A small network was shown many inputs. Here are its activations along a few directions, one row for each input.
Each table varies a few parts of the input and shows all the possible inputs, shuffled.
Descriptions start from the smaller parts, as in this example, which fits no table here: one of 6 places along a line, together with either a single point or one of 9 places around a ring or (one of 3 separate values, together with one of 8 places around a ring).
Shared parts are said once, and a part with two or three values counts as separate values.
(in the rows, 128 means zero)

Other details of the inputs vary at random and push rows far along two fixed directions, the same in every table; ignore that.

Table:
x1: [101 155 184 220 140  61 180 178 151 183 105  99 132]
x2: [ 95 134 136 149 116 160 132 122 104 121 115 122 124]
x3: [125 128 132 162 143  87 131 151 139 169 128 136 120]
x4: [120 122 105 122 124 196  82  87 112 115 162 142 111]
x5: [123 130 124 159 139 129 122 129 134 166 136 138 117]
x6: [123 124  96  97 125 171  85  99 102  91 145 145 113]
x7: [113 127 134 108 109 167 141 119 138 115 136 134 109]
x8: [ 96 137 165 205 132 104 156 151 135 172 127 107 117]
x9: [165 107 102  64 155  66  78 132 133 133 127 152 127]
x10: [137 126 103  78 119 136 103 122 105  75 128 135 147]
x11: [129 133 115 107 135 142  89 111 121 101 150 140 124]
x12: [171 120 106  61 143  34 100 152 140 121  93 137 137]
x13: [127 119 139 114 131 122 141 136 156 151 137 145 113]
x14: [125 119 131 150 134 153 117 111 116 137 158 115 115]
x15: [118 152 145 174 113 103 171 160 132 141  90 110 153]
x16: [111 145 158 190 118 122 185 149 116 139 115  91 147]
x17: [124 142 128 163 125 113 144 145 135 149 105 121 124]
x18: [172 114 108  63 149  34 104 154 137 117 101 132 137]
x19: [141 127 124 157 149  84 140 147 146 176 125 129 129]
x20: [ 99 153 177 207 120  70 201 181 131 159  89  95 150]
x21: [117 109 112 110 143 163  83  98 100 122 170 144 109]
x22: [102 147 132 176 129 197 126 100 115 126 159 121 118]
x23: [145 120 107  88 131  93 111 144 127 107  97 134 142]
x24: [133 136 140 185 137  82 157 156 154 177 116 112 130]
x25: [121 111 107  64  99 194 128  99 134  84 127 163 130]
x26: [150 136 141 169 136  58 169 170 149 170  90 106 136]
x27: [ 95 144 153 176 132 171 126 108 111 132 155 113 114]
x28: [ 96 149 153 200 107 184 172 123 101 130 129 101 139]
x29: [132 141 156 176 144  92 152 148 139 156 128 103 132]
x30: [102 136 136 126 103 210 131  90 146 103 158 159 116]
x31: [130 122 130 164 141 139 128 122 125 166 147 128 117]
x32: [150 131 105  88 139 139  79 107 127 105 143 142 130]
x33: [185 111 107  58 150  32 105 150 139 119 100 128 138]
x34: [196  98 101  61 167  35  94 146 144 141 127 138 139]
x35: [125 143 146 177 136 144 137 125 128 145 140 113 127]
x36: [ 97 120 119 116 120 204 102  94  83  87 146 127 119]
x37: [122 137 145 120  95 114 191 148 162 120  97 141 155]
x38: [102 132 130 127 112 200 120  93  80  84 151 116 131]
x39: [102 132 114 138 111 211 113  99  97 105 129 128 123]
x40: [103 130 141 156 121 157 142 123 105 125 118 109 125]
x41: [110 141 155 206 121 135 181 150 124 162  98  99 136]
x42: [196 114  85  54 150  42 103 150 147 116  99 135 145]
x43: [124 110 113 112 142 173  84  90  99 125 172 138 106]
x44: [182 110  97  61 148  32  85 152 154 124 115 144 138]
x45: [108 137 160 176 106 114 188 147 181 171 114 141 123]
x46: [ 93 142 137 145 126 186  99  95 104 113 159 131 113]
x47: [105 144 144 203 122 134 179 151 128 158  97 102 137]
x48: [122 139 120 138 114 164 142 121 106 103 129 115 147]
x49: [153 113 125  64 127 102 120 134 163 122 132 143 123]
x50: [143 117 110 108 135 142 109 111 108 110 142 121 120]
x51: [ 90 141 172 169 101 141 199 159 152 150  97 113 125]
x52: [119 149 159 163 120  59 174 175 134 146  82 108 154]
x53: [162 111 107  97 138 130  90 108 126 123 148 132 126]
x54: [ 98 123 111 103  93 232 129  78 127  92 156 161 106]
x55: [132 108 106  76 121 177 107  91 143 116 158 177 114]
x56: [165 114 113  15 116 103 124 136 143  75 113 142 154]
x57: [157 124 132  58 130 103 115 135 165 105 132 143 131]
x58: [ 85 121 127 153 120 248  91  63  81 108 193 124  93]
x59: [151 114 110  78 140  88  82 124 131 121 130 140 126]
x60: [164 109 109  78 140 102 111 130 118 105 112 120 144]
Each input here is: one of 6 places along a line, together with either one of 2 separate values or one of 8 places around a ring.
Which other rows does x43 become when the place on the ring of 8 takes its other values? List them by row number.
> x3, x5, x9, x19, x21, x31, x34
Which other rows does x25 become when the choice among 2 separate values takes its other values? List them by row number.
> x51
Which other rows does x54 become when the choice among 2 separate values takes its other values? List them by row number.
> x7
Which other rows does x12 become when the place on the line of 6 takes its other values? List them by row number.
> x2, x9, x46, x52, x59
List by row number the other rows that have the place on the line of 6 in common with x11.
> x1, x22, x27, x29, x30, x32, x35, x46, x57

Table:
x61: [144 122 121 118 133 119 122 129 125 122 129 124 132]
x62: [111 136 143 154 123 128 140 133 135 141 132 126 122]
x63: [144 118 112 100 132 117 114 123 132 124 127 140 128]
x64: [120 131 139 160 126 134 149 133 135 146 131 121 123]
x65: [102 127 111 133 116 239  98  76  86  97 169 131 112]
x66: [137 126 124 108 132 107 113 132 126 119 127 127 134]
x67: [118 132 135 162 126 126 144 135 122 144 118 121 127]
x68: [140 120 120  97 133 109 114 130 133 123 128 140 127]
x69: [132 126 128 110 131 129 118 121 131 122 136 132 122]
x70: [132 123 122 111 134 115 116 132 122 121 124 128 131]
x71: [143 124 112 105 135 107 111 130 127 120 117 132 133]
x72: [112 143 144 153 112 129 166 142 132 130 111 118 135]
x73: [119 137 143 161 130 125 144 135 127 140 127 116 132]
x74: [115 136 148 158 129 125 144 135 125 139 126 115 125]
x75: [119 134 137 161 125 133 148 135 137 151 127 123 125]
x76: [137 123 117 109 131 119 115 128 135 126 125 139 125]
x77: [145 124 123 103 136 112 119 127 137 125 133 135 133]
x78: [134 122 126 100 119 130 132 128 137 113 119 136 136]
Changing only one part turns x71 into x76. The same change can be made to x66. Which row results?
> x62
What do these inputs look like to the network?
> one of 2 separate values, together with either a single point or one of 8 places around a ring
Which other rows does x78 become when the choice among 2 separate values takes its other values? List them by row number.
> x72

Table:
x79: [160 114 126  90 145  81 115 142 138 132 121 123 134]
x80: [ 92 143 134 192 114 175 156 123 105 138 125 119 128]
x81: [132 125 106 118 122 149 115 116 111 110 124 130 136]
x82: [164 122 109 101 139  96 118 134 136 120 115 127 139]
x83: [ 82 141 151 185 114 182 150 123 103 132 127 106 118]
x84: [165 127 137 113 143  27 144 171 147 146  90 112 146]
x85: [142 121 113 119 135 151 110 114 125 126 142 128 126]
x86: [ 97 145 135 191 113 172 152 124 108 138 123 112 124]
x87: [144 117 115  59 100 128 152 138 152  95  94 148 145]
x88: [119 135 125 110 117 144 116 121 117 101 127 130 131]
x89: [155 125 105 100 133 103 116 136 127 114 107 127 140]
x90: [150 131 132  93 134  92 120 138 145 116 118 127 140]
x91: [146 113  85  71 124 174  79  93  97  79 142 146 135]
x92: [140 124 112 120 129 151 115 111 116 115 136 133 134]
x93: [139 124 111 121 127 149 116 111 118 116 134 129 134]
x94: [ 99 155 185 226 131  64 195 182 174 205  97 110 122]
x95: [121 121 118 110 123 147 113 117 103 102 128 125 131]
x96: [133 128 110 116 125 156 113 115 113 111 123 127 132]
x97: [155 120 126  91 141  90 116 137 131 120 115 120 136]
x98: [ 80 141 154 195 117 185 157 114  99 136 144 111 117]
x99: [157 115 105 103 141  99 105 130 139 138 125 146 130]
x100: [128 125 128 112 128 144 113 115 127 114 151 138 126]
x101: [135 121 110 121 136 150 103 111 129 134 140 139 115]
x102: [142 118 109 119 136 120 109 122 135 139 132 140 124]
x103: [132 123 125 114 131 140 116 116 112 109 134 120 124]
x104: [141 124 110 123 132 149 111 113 120 125 145 128 124]
x105: [ 86 138 154 192 116 176 154 116 106 137 140 108 119]
x106: [148 113 116  92 144  94 103 131 134 130 127 135 119]
x107: [130 127 131 107 130 147 110 116 132 114 148 133 123]
x108: [160 117 111 107 140 104 116 132 134 132 129 135 139]
x109: [122 124 124 114 129 142 104 112 130 124 148 148 117]
x110: [144 129 129  98 130  96 121 133 139 114 123 131 142]
x111: [132 159 177 241 133  11 223 209 175 216  62  88 148]
x112: [130 128 128 109 127 141 112 116 128 114 150 133 123]
x113: [130 116 124 114 132 145 113 115 112 120 149 129 125]
x114: [117 133 122 107 121 145 118 120 115 100 131 135 135]
x115: [ 85 147 150 174 109 162 152 128 119 126 127 118 128]
x116: [123 115 122 119 134 141 106 114 117 130 144 140 115]
x117: [123 122 120 113 124 143 116 121 104 104 126 127 133]
x118: [124 126 119 111 123 144 114 121 102 104 125 121 128]
x119: [ 86 140 145 174 122 175 134 112 124 142 154 138 108]
x120: [145 111 117  96 141  92 105 132 134 133 127 137 124]
x121: [125 144 149 189 130 109 168 151 143 165 105 106 135]
x122: [ 85 150 156 184 115 172 155 119 117 132 144 122 123]
x123: [157 108 107  68 142 121  90 115 118 103 143 132 125]
x124: [131 120 124 113 132 143 112 115 112 120 146 123 120]
x125: [ 79 132 148 164  90 206 178 111 148 142 133 147 105]
x126: [ 97 143 138 195 119 180 155 115 111 142 139 118 124]
x127: [122 128 123 113 128 143 103 112 131 123 148 143 112]
x128: [160 136 142 111 140  29 147 171 165 139  92 120 147]
x129: [127 117 123 110 137 141 102 115 123 130 141 135 112]
x130: [145 114 115  92 140  99 100 128 129 130 130 136 119]
x131: [127 135 129 111 122 145 115 114 122 105 141 129 128]
x132: [147 126 128 110 137  52 142 165 132 131  90 121 149]
x133: [130 117 125  87 101 167 154 118 152 111 128 150 130]
x134: [ 87 148 156 184 113 176 151 117 118 131 144 122 122]
x135: [143 122 120  94 138  98 104 130 147 125 131 143 119]
x136: [101 136 140 195 121 174 150 118 120 152 146 117 120]
x137: [ 86 150 151 180 112 161 155 131 122 127 124 114 122]
x138: [101 137 138 193 123 184 147 115 118 146 147 115 114]
x139: [120 124 125 116 128 140 106 113 133 123 147 144 116]
x140: [127 152 173 236 139  17 219 206 174 221  77  98 146]
x141: [ 88 142 153 182 119 183 145 116 125 135 155 119 110]
x142: [154 117 104 104 143  95 110 132 138 141 124 146 130]
x143: [139 130 123  95 126  93 120 141 133 109 111 136 145]
x144: [120 134 127 105 120 148 114 121 121 101 126 129 131]
x145: [148 116 123  99 143  92 121 137 127 130 129 128 135]
x146: [129 116 124 114 131 144 112 114 114 119 148 126 124]
x147: [ 82 131 142 181 126 182 136 111 108 148 153 128 104]
x148: [135 122 106 121 132 148 102 110 123 132 143 140 115]
x149: [161 130 140 111 145  25 148 174 167 151 103 129 148]
x150: [169 122 118 117 150  34 131 165 164 164  96 131 134]
x151: [150 123 129  98 136  85 120 140 148 125 128 133 137]
x152: [127 121 124  85  98 171 158 117 146 101 119 147 134]
x153: [149 119 123  97 136  98 118 132 122 116 122 127 139]
x154: [146 121 117  93 134  93 117 141 122 109 106 121 136]
What do these inputs look like to the network?
> one of 4 places along a line, together with either a single point or (one of 3 separate values, together with one of 6 places along a line)
Changing only the place on the line of 4 turns x128 into x135. The same change can be made to x84. Which row results?
> x130
Changing only the place on the line of 4 turns x113 into x116. The same change can be made to x85. Which row results?
> x101
Start at x122 and move only the place on the line of 6, one step at a time. The first step leads to x134. Which rows follow, in order?
> x110, x131, x128, x90
Which other rows does x85 become when the choice among 3 separate values takes its other values? List them by row number.
> x79, x107
Start at x95 and move only the place on the line of 4, one step at a time. The first step leads to x105. Which rows follow, in order?
> x146, x120
Which other rows does x82 become when the choice among 3 separate values takes its other values? List them by row number.
> x103, x128
Which other rows does x96 become when the place on the line of 6 takes its other values? List them by row number.
> x80, x81, x86, x89, x91

Table:
x155: [124 115 103 104 123 199 102  87 111 108 162 146 111]
x156: [125 130 139 158 131 124 147 134 143 155 131 128 126]
x157: [108 137 148 157 132 111 135 140 119 138 122 114 125]
x158: [125 131 131 162 129 121 147 140 120 144 117 113 132]
x159: [127 135 136 165 132 119 142 136 120 144 122 112 136]
x160: [107 133 151 151 129 116 139 139 140 150 131 130 117]
x161: [122 132 144 156 132 121 142 135 145 154 133 124 119]
x162: [174 114 115  30 118  61 132 150 165  95  92 148 154]
x163: [123 134 126 165 126 123 142 139 123 145 109 117 133]
x164: [116 123 109 102 129 198  76  82  86  82 172 134 115]
x165: [186 110 102  33 150  45  83 139 156 113 125 151 138]
x166: [112 144 147 140 107 131 171 147 131 114 100 115 146]
x167: [121 118  98 108 119 204  97  86 112 108 154 152 111]
x168: [123 136 142 162 134 117 137 137 122 144 124 108 127]
What do these inputs look like to the network?
> one of 2 separate values, together with either a single point or one of 6 places along a line
Changing only the choice among 2 separate values turns x163 into x167. The same change can be made to x166. Which row results?
> x162
Which other rows does x155 become when the choice among 2 separate values takes its other values? List them by row number.
> x158

Table:
x169: [164 116  94  59 140  91  77 125 124 103 123 149 142]
x170: [161 108 115  86 133 112 119 124 143 127 133 137 133]
x171: [126 131 144 138 137 108 139 143 119 134 116 108 132]
x172: [146 119  86  82 132 166  81  95 103  92 152 144 132]
x173: [121 131 123 146 122 186 117  98 103 110 155 124 128]
x174: [123 135 130 140 129 115 126 137 142 144 121 135 122]
x175: [123 120 133 132 129 111 134 133 143 150 119 141 122]
x176: [138 127 135 145 132 114 141 138 120 136 115 109 134]
x177: [118 118 131 117 125 140 123 118 130 124 148 140 114]
x178: [135 135 121 140 132 120 134 138 143 144 123 131 124]
x179: [126 126 147 128 132 113 144 137 142 147 132 128 126]
x180: [145 120 108 115 133 119 120 132 115 126 118 122 130]
x181: [120 129 136 138 130 103 135 143 120 133 118 111 126]
x182: [ 98 131 128 128 122 228  96  83 105  96 177 135 108]
x183: [102 143 148 167 119 141 139 128 136 141 138 122 112]
x184: [138 132 129 121 136  79 124 141 133 125 120 125 139]
x185: [141 131 127  61  92 110 168 150 153  81  78 139 162]
x186: [118 140 143 169 123 151 145 123 137 145 135 118 122]
x187: [103 131 137 170 127 130 138 138 117 145 111 117 124]
x188: [133 120 123 132 133 118 142 133 143 149 123 138 123]
x189: [108 144 151 172 130 134 147 131 120 137 134 113 134]
What do these inputs look like to the network?
> either a single point or (one of 4 places along a line, together with one of 5 places around a ring)
Which other rows does x172 become when the place on the ring of 5 takes its other values? List them by row number.
> x169, x173, x184, x189
